A small network was shown many inputs. Here are its activations along a few directions, one row for each input.
Each table varies a few parts of the input and shows all the possible inputs, shuffled.
A made-up example of a description, with smaller parts first: one of 6 places along a line, together with either a single point or one of 9 places along a line or (one of 3 separate values, together with one of 5 places around a ring).
Shared parts are said once, and a part with two or three values counts as separate values.
(in the rows, 128 means zero)

Other details of the inputs vary at random and push rows far along three fixed directions, the same in every table; ignore that.

Rows:
x1: [142 128 139 156 117 128 167 150 116 122 175 168 148]
x2: [161 117 103 152 176  59 134  98 149 121 124  51 200]
x3: [181 112  60 187  89  63  73 107 190 166 178 148 174]
x4: [154 116 138 180 123 126 161 134 124  99 189 152 152]
x5: [ 78 116 138  74 153 152 134 140 128 138  87  96 107]
x6: [155 154 161 145 150 152 166 131 104  81 149 138 133]
x7: [ 72 106 151  65 113 177 124 149 127 147  91 146  63]
x8: [135 143 105 147  84 128 102 120 121 151 150 177 103]
x9: [133  90  67 125 113  82  60 103 177 186  92 100 134]
x10: [ 90 110 157  75  88 169  94 162 130 165  95 170  64]
x11: [108 128 156 133 136 168 192 152 118 109 157 157 121]
x12: [128 129  97 112  79 134  61 122 134 158 112 188  91]
x13: [100 103  95  93 148  93  98 116 137 163  74  80 142]
x14: [138 133 107 122  73 128  85 118 143 144 119 168 101]
x15: [ 88 153 158  77 110 170 130 145 102 129  90 137  85]
x16: [129 128 177 132 142 144 172 149 105  94 154 132 141]
x17: [150 109  94 147 184  61 133  94 148 127 110  38 193]
x18: [173 137  88 182  61 105 106 109 150 142 176 180 129]
x19: [133 140 112 139  90 137  95 122 115 148 143 185  96]
x20: [159 157 135 165 112 141 162 136 120  97 174 160 143]
x21: [123 117 157 132 132 154 156 154 127 120 144 142 112]
x22: [ 80 100 138  75 154 131 117 127 119 135  63  84 110]
x23: [125 127 148 140 159 145 179 149 121 118 145 112 147]
x24: [139 160 167 147 133 156 175 132  92  98 159 143 113]
x25: [127 160 148 135 127 145 162 131 102 110 142 130 123]
x26: [106 131 173  80 173 137 137 139 131 114  88  68 132]
x27: [153 111  89 164 166  78 142  92 169 119 136  68 182]
x28: [139 118 125 172 149 118 176 132 119 104 169 124 167]
x29: [ 80 109 138  77 153 132 106 133 118 133  77  85 124]
x30: [145 133 101 144  88 121  80 106 128 151 137 173  99]
x31: [147 146 139 133 120 144 133 129 122 104 135 151 119]
x32: [141 135  99 142  70 117  92 110 136 154 137 167 101]
x33: [ 87 118 150  86 164 147 134 150 126 134  88  89 118]
x34: [139 159 147 135 174 137 154 123 100  89 129 103 145]
x35: [137 130 109 122  89 132  72 114 126 149 118 177  88]
x36: [145 155 134 134 153 131 144 125 120  93 129 111 150]
x37: [109 109 100  92 165  76  79 104 148 145  69  45 167]
x38: [135 137 163 145 155 145 178 158 120 107 159 121 150]
Each input here is: one of 2 separate values, together with either one of 5 places around a ring or one of 6 places along a line or one of 8 places around a ring.
Q: Changing only the choice among 2 separate values turns x15 into x18. The same change can be made to x23. Which row results?
A: x9
Q: A walk changes only the place on the line of 6. It starts at x3 and steps to x38. List the rest of the walk in order.
A: x33, x23, x5, x11

Rows:
x39: [ 88  75 191  55 151 143 155 152 130  99  62  92 103]
x40: [ 99 146 143  57 120 107  41 150 120 162  72 117 128]
x41: [152 119 159 135 101 116  83 132 112 109 146 176 148]
x42: [140 127 112 167  91 118 147  92 104 135 154 140  87]
x43: [122 168 142 130 112 138 162 173 104 134 153 161 162]
x44: [164 107 118 168 175 130 146 137 166 113 152 107 159]
x45: [104 132 109 127 102 137 163 139 100 106 157 164 154]
x46: [169 101 181 146 169 109 147 132 160  85 146  77 190]
x47: [ 64 140 152  47 184 170 127 139  80 119  66 129  98]
x48: [177 177  72 168 110  68 127 100 174 145 139  74 191]
x49: [136 147  63 175  96 124 120  91 152 133 145 155 107]
x50: [ 47 100 189  71 135 178 166 168  95 182  90 119  63]
x51: [119  73  31 164  88  95  67 108 205 188 138 162 121]
x52: [143 173 140 142 141 171 179 114 113  93 156 158 102]
x53: [113  94 118 113 105 165 118 149 159 163 147 208  80]
x54: [123 120 130  75 125  99 100  80 135 110  37  66 110]
x55: [119 151 127 177 180 148 202 136  82  74 175 141 165]
x56: [191 166  95 183 173 109 136  83 146  95 135  71 162]
x57: [149 109 165 142 165 168 142 162 147 110 162 142 123]
x58: [128 147  77 138  48 130 131 102 148 133 147 167 118]
x59: [128 117 141 172 156 118 187 123  59 100 174 123 145]
x60: [107 110 139 128 134 147 205 152 144  99 157 115 159]
x61: [144 122  52 120 208  57  44  80 145 135  56  27 189]
x62: [ 77 112 101  99 134  87  82 110  89 205  77  99 115]
x63: [123 197 207  71 178 146 149 143 109  86  83  37 132]
x64: [160 129 101 150 136 123  65 125 120 132 148 163 136]
x65: [150 108 133 141 122  92 136 118  99  90 132 148 160]
x66: [105 113 153  59 134 116  65 164 174 169  76  80 126]
x67: [137 158 161 115  85 203 104 146 110 124 140 212  38]
x68: [112 127 150 119  71 167 155 199 152 170 157 191 116]
x69: [135  88 150 180 172 117 213 130 118 103 179  85 150]
x70: [174 130 123 137  50 113  48  97 156 134 128 168 105]
x71: [123 141  99 155  71 114 112  98 118 193 137 153  81]
Q: What is each input in this table made of?
A: one of 3 separate values, together with either one of 5 places around a ring or one of 6 places along a line
Q: Changing only the choice among 3 separate values turns x66 into x40. The same change can be made to x39. Which row results?
A: x65
Q: Change only the place on the line of 6 in x49. List by row number the other rows that result.
A: x42, x52, x56, x67, x71
Q: Change only the choice among 3 separate values in x70. List by row number the other rows that result.
A: x41, x46
Q: Change only the place on the ring of 5 in x54. List by row number the other rows that result.
A: x48, x58, x63, x70

Rows:
x72: [173 153 106 181 105 113 139 111 152 133 179 132 142]
x73: [ 95 107 114  97 172 106 116 112 132 154  91  79 131]
x74: [127 130 101 151 120 131 148 131 130 130 141 155 125]
x75: [127 152 141 145 142 151 174 119 101 112 152 142 108]
x76: [128 106 105 161  71 125  99 133 133 148 174 194 123]
x77: [112 136 146 130  67 166 114 160 105 124 158 224  84]
x78: [ 96 107 179  81 138 158 143 146 123 115  96 125 108]
x79: [119 140 133 126  77 145  80 131 110 148 125 183  78]
x80: [101 107 129 102 143 120 122 124 152 138  87  77 138]
x81: [131 139 123  98 163 110  81 103 117 129  72  83 128]
x82: [132 165 173 120 127 183 172 161 113 101 147 153 111]
x83: [173 123 134 165 166 105 151 127 149  94 156  94 192]
x84: [119  85 120 100 111 102  79 125 157 164  99 129 110]
x85: [141 130 154 126 116 136 134 119 128 118 125 139 102]
x86: [138 102 101 151 122 121 134 121 126 131 152 136 147]
x87: [116 121 159  94 184 127 121 141 104 119  96  93 140]
x88: [131  84  83 137  87 111  89 124 137 174 145 167 112]
x89: [ 92 117 114  95  98 131  87 128 122 138 101 141  97]
x90: [118 159 132  95 111  95 117 126 105 145 119 130 163]
x91: [161 142 170 160 149 137 193 127 122  74 165 127 147]
x92: [132 128 109 156  59 136 103 126 122 141 169 205  98]
x93: [109 131 132 101 140  92 153 132  80 141  77  81 156]
x94: [113  98 115 108 151  93 109 118 161 153  87  58 143]
x95: [137 128  80 133 146  68  71  73 143 141  93  49 150]
x96: [142 141 107 169 120 130 157 111 124 122 175 166 129]
x97: [147 129 101 131  91 122  67 119 129 149 127 187 109]
x98: [ 88 159 199  92 137 190 156 157  74  93 114 146  91]
x99: [177 110 124 169 125 104 128 137 152 126 175 148 160]
x100: [147 141  99 157  61 134 112 127 157 158 170 186 109]
x101: [144 162 150 169 183 140 211 126 101  90 149  98 145]
x102: [119 113  84 118 108 101  76 115 176 174 108 102 141]
x103: [172 107  67 208 137  69 135 111 160 153 177 125 179]
x104: [ 89 114 155  94 171 123 130 137 106 124  98  69 131]
x105: [125 123  99 119 140  94 106  93 163 138  85  61 144]
x106: [106 126 127  97  99 139 100 116 140 156  85 120  82]
x107: [119 108  85 118  92 104  85 111 171 155 101 120 118]
x108: [114 137 196 110 145 189 165 171  79  93 142 178 114]
x109: [161 130 117 183 164  87 136 113 135  99 165  89 203]
x110: [121 141 114 138 151 129 153 120 123 127 113 112 130]
x111: [173 131 127 164 108 129 140 141 144 102 174 173 142]
x112: [ 98 104  95  86 101 137  90 120 122 150  90 142  92]
x113: [150 125 108 145  82 134  91 138 124 132 156 217 111]
x114: [ 89 137 165  73 162 170 154 125  80 111  76  86  90]
x115: [106 138 186  91 148 177 161 179 113 122 125 130 110]
x116: [117 138 160 125 129 180 185 141  83  96 148 156 103]
x117: [143 148 107 110 149 105  90 105 154 143  85  62 139]
x118: [160 146 146 160 177 127 178 142 139  91 163  86 191]
x119: [169 130 112 182 155  89 161 124 160 125 179  82 190]
x120: [ 93 120 125 106 177 128 143 129 127 135  80  76 141]
x121: [125 106 127 113  73 134 101 133 148 136 126 191  88]
x122: [149 144 115 160 103 132 153 136 149 120 177 149 141]
x123: [149 138  99 173 173  98 173 102 134  95 163  94 176]
x124: [106 136 127  80 102 155  95 151 142 145  95 147  94]
x125: [111 105 108 112 116  97  56 126 137 166 104 122 125]
x126: [108 141 180  68 143 171 134 146 112 108  80 120  95]
x127: [138 148 176 107 141 160 145 139 112 102 112 123 105]
x128: [122 133 156 154 164 154 204 139 104  95 174 139 147]
Q: What is each input in this table made of?
A: either one of 2 separate values or (one of 5 places along a line, together with either one of 5 places around a ring or one of 6 places along a line)
Q: Change only the place on the line of 6 in x98. List by row number the other rows that result.
A: x92, x96, x97, x110, x116
Q: Change only the place on the line of 6 in x123. List by row number the other rows that result.
A: x74, x77, x89, x112, x113
